A small network was shown many inputs. Here are its activations along a few directions, one row for each input.
In each table, some parts of the input vary, and every possible input appears once, in random order.
Descriptions start from the smaller parts, as in this example, which fits no table here: line(6) and (point or ring(11) or (values(3) and ring(5))).
Shared parts are said once, and a part with two or three values counts as separate values.

Other details of the inputs vary at random and push rows far along two fixed directions, the same in every table; ignore that.

A family of inputs:
row 1: [  5  42  37   8 -12 -14  26  25  60 -16  34  16  31]
row 2: [ 12  37  49  11  -7 -12  19  27  54 -15  20  13  53]
row 3: [-53 -59 -33  23  32  29 -84 -46 -61   5 -22  13 -51]
row 4: [-70 -64  93  21  41  49 -94 102 -13  20  36   8  22]
row 5: [ 60   1 -63 -23 -17 -39  63 -93 -39   0 -26   8 -16]
row 6: [  40   15  -53   -5  -24  -33   75 -100  -27    5  -53  -11  -22]
row 7: [ -67  -26   38   14   41   80 -101  114    9    4   16  -22   16]
row 8: [ 33  34  -1 -37 -11  15  49  65  41   1  21 -19  34]
row 9: [-37 -66 -38  22  42  25 -57 -27 -76  24  -7  26 -72]
row 10: [-58 -44 -31  45  37  35 -59 -35 -63  22 -19  23 -73]
row 11: [ 13  25  44 -13 -24 -28   9  33  49 -28  13 -13  51]
row 12: [-37 -83 -21  16  40  25 -52 -39 -88  25 -31   6 -37]
row 13: [ 44  20 -54 -33 -47 -41  53 -83 -26   2 -46 -24 -29]
row 14: [ 18  49  -1  -4 -13  26  44  53  48   2  10 -31  27]
row 15: [ 10  43  12 -10 -22 -34   7  32  54 -19  31   9  14]
row 16: [ 36  22 -47 -14 -31 -30  76 -92 -31  14 -46 -20 -37]
row 17: [ 21  34  41  -8 -16 -27  -1  29  56 -32  23   0  55]
row 18: [ 28  20  28 -13  -9 -25  29  35  52 -14  46  18  35]
Each input here is: values(3) and (point or line(5)).
- The inputs of row 12 and row 6 match in every part but the values(3) part. If row 8 is changed in the same way as row 12 into row 6, which row does it become? => row 14
- Which other rows does row 18 become when the values(3) part takes its other values? List them by row number. => row 1, row 3

A family of inputs:
row 19: [  0 -22 -25 -12  11  20   5   1 -40  22 -10  -8 -21]
row 20: [ 15  14  14  -3 -12 -24  17  -3  30  -6  17  13   8]
row 21: [ 19  -8 -24   4  -6 -12  35 -67 -40   6 -41  -8 -14]
row 22: [ 43  47 -12 -25 -38 -27  66 -27  21  -6  -8 -24  14]
row 23: [ -7  -9 -23  -5  -1  13 -18 -16 -31   7 -31 -21 -17]
row 24: [-51 -53  27  20  36  48 -69  10 -38  14 -17 -12   2]
row 25: [ -5   5 -47  20   6   4  16 -55 -26   6 -22  15 -44]
row 26: [ 13  30   5  -9 -16  -2  22   8  27  -7   3 -13   7]
row 27: [-15  44  52   7  -4  15 -12  84  74 -15  45   6  42]
row 28: [-12 -29  -3   3  10 -17 -27 -25 -29   0  -5  12 -13]
row 29: [ 56  24  -5 -29 -32 -62  59 -38  17 -22  -2   0  29]
row 30: [-63 -77  38  29  44  34 -86   7 -44  11  -5  13  -2]
row 31: [-69 -42 -14  31  44  61 -95  25 -36   6 -10  -3 -38]
row 32: [ 21  -7 -43 -18 -18   0  17 -51 -40   0 -46 -27 -10]
row 33: [ -1 -21 -24   0  -7 -18   9 -57 -34   7 -16   7 -23]
row 34: [  0  11  50   1  -2 -21 -19  48  48 -18  41  20  30]
row 35: [ 18  20 -24  -8   0   7  29  34  22   3  27   1  -2]
row 36: [-13  17  23  -4  -4  12 -19  55  34  -9   9 -13  19]
row 37: [-13   6  49  18   2   1  -2  36  24   1  12   3  26]
row 38: [ 18 -13 -59 -14   3  11  28 -29 -39  18 -15  -8 -42]
row 39: [ 15 -25 -22 -19   9  17  14  -8 -40  18 -19 -10  -6]
row 40: [ 43  48 -26 -13 -28 -42  58 -38  37 -13  17  18  -1]
row 41: [  0  29  52   6  -2 -19 -22  66  68 -21  61  28  39]
row 42: [-13  12  43  20   5   4  -6  39  34  -1  16   9  17]
- What is each input in this table made of? => line(4) and (point or line(5))
- Which other rows does row 32 become when the line(5) part takes its other values? List them by row number. => row 21, row 24, row 29, row 30
- Which other rows does row 40 become when the line(4) part takes its other values? List them by row number. => row 20, row 30, row 33

A family of inputs:
row 43: [-15  39  47  16  -8  -9  -6  33  54 -17  44  23  26]
row 44: [-45 -60 -32 -10  28  53 -75  19 -56  20   8  -9 -54]
row 45: [ 10  15 -66  17 -11 -36  18 -90  -7 -20 -37  10 -49]
row 46: [-47 -28  40  44  21  19 -68   7 -26  17 -16   3 -28]
row 47: [ 45  26 -27  -4 -14 -56  54 -32   0  -7  15  32  -8]
row 48: [-38 -43  38  25  31  26 -51   2 -29  25  17  22 -20]
row 49: [ 28 -30 -57  -1   7 -30  30 -88 -80  27 -36  23 -60]
row 50: [-46 -42   7  33  39  21 -64  -1   3  -6  31  40 -16]
row 51: [-57 -46  43  16  17  31 -50   4 -26  19 -10   5  -7]
row 52: [-36 -13  61  10   7   5 -38  40  16 -16 -12 -24  36]
row 53: [  7  62   6   5  -8  39  35  83  59   6  -3 -40  34]
row 54: [  6  56   4  -7  -3  48  43  75  56   7  14 -30  36]
row 55: [-15  27  34  14   0 -13 -14  29  75 -24  43  30  28]
row 56: [ 81  76 -25 -28 -58 -58  70 -44  42 -34 -31 -31  41]
row 57: [ -7 -46   4   7  31  16 -60  15 -42  -4  -7  13  24]
row 58: [ 62  62 -24 -15 -40 -56  88 -53  39 -20  28  18   4]
row 59: [   6   -5 -101  -39  -17    7    9  -69  -58   17  -35  -27  -72]
row 60: [ 23  26   8  -9  14  38  41  96  33  10  20 -16  28]
row 61: [-15   5  10   3  26  76   3  82  21  15  18 -19  15]
row 62: [ 21 -11  53 -14  -1 -29  20  50  27 -12  24  -5  62]
row 63: [-69 -63  26  39  23  32 -73  -8 -58  20 -42  -7 -35]
row 64: [ -2  56  48  24 -22 -29   4  40  64 -26  25   9  28]
row 65: [-65 -69  15  16  36  41 -70 -22 -59  12 -27 -13 -11]
row 66: [-31 -64  37  11  26   7 -34  24 -41  22  -2  20  -3]
row 67: [  9  32  41 -14 -11   1 -17  32  46 -27  13  -4  65]
row 68: [ 31  -7 -69   2   4 -46  32 -72 -21  -8  -7  39 -35]
row 69: [ 45  -7 -80 -48 -15 -20  34 -23 -40   7 -13 -13 -54]
row 70: [  2  -2  65  -9 -14  -8  19  37  38   1  31   7  43]
row 71: [   6   -9  -50    2   -4  -10   17 -111  -65   25  -41    6  -66]
row 72: [ 82  47 -30 -38 -43 -41  71 -49  28 -23   0 -11  47]
row 73: [ 18  18 -83 -29 -34 -11  15 -40 -30   6 -40 -39 -58]
row 74: [  4  -4  56 -17  -6  -9  17  33  37 -14  26 -11  59]
- The inputs of row 45 and row 68 match in every part but one. If row 53 is changed in the same way as row 45 into row 68, which row does it become? => row 60
- What is each input in this table made of? => line(4) and (values(2) or line(6))
- Which other rows agree with row 58 in the line(4) part? List them by row number. => row 44, row 48, row 50, row 61, row 70, row 72, row 74
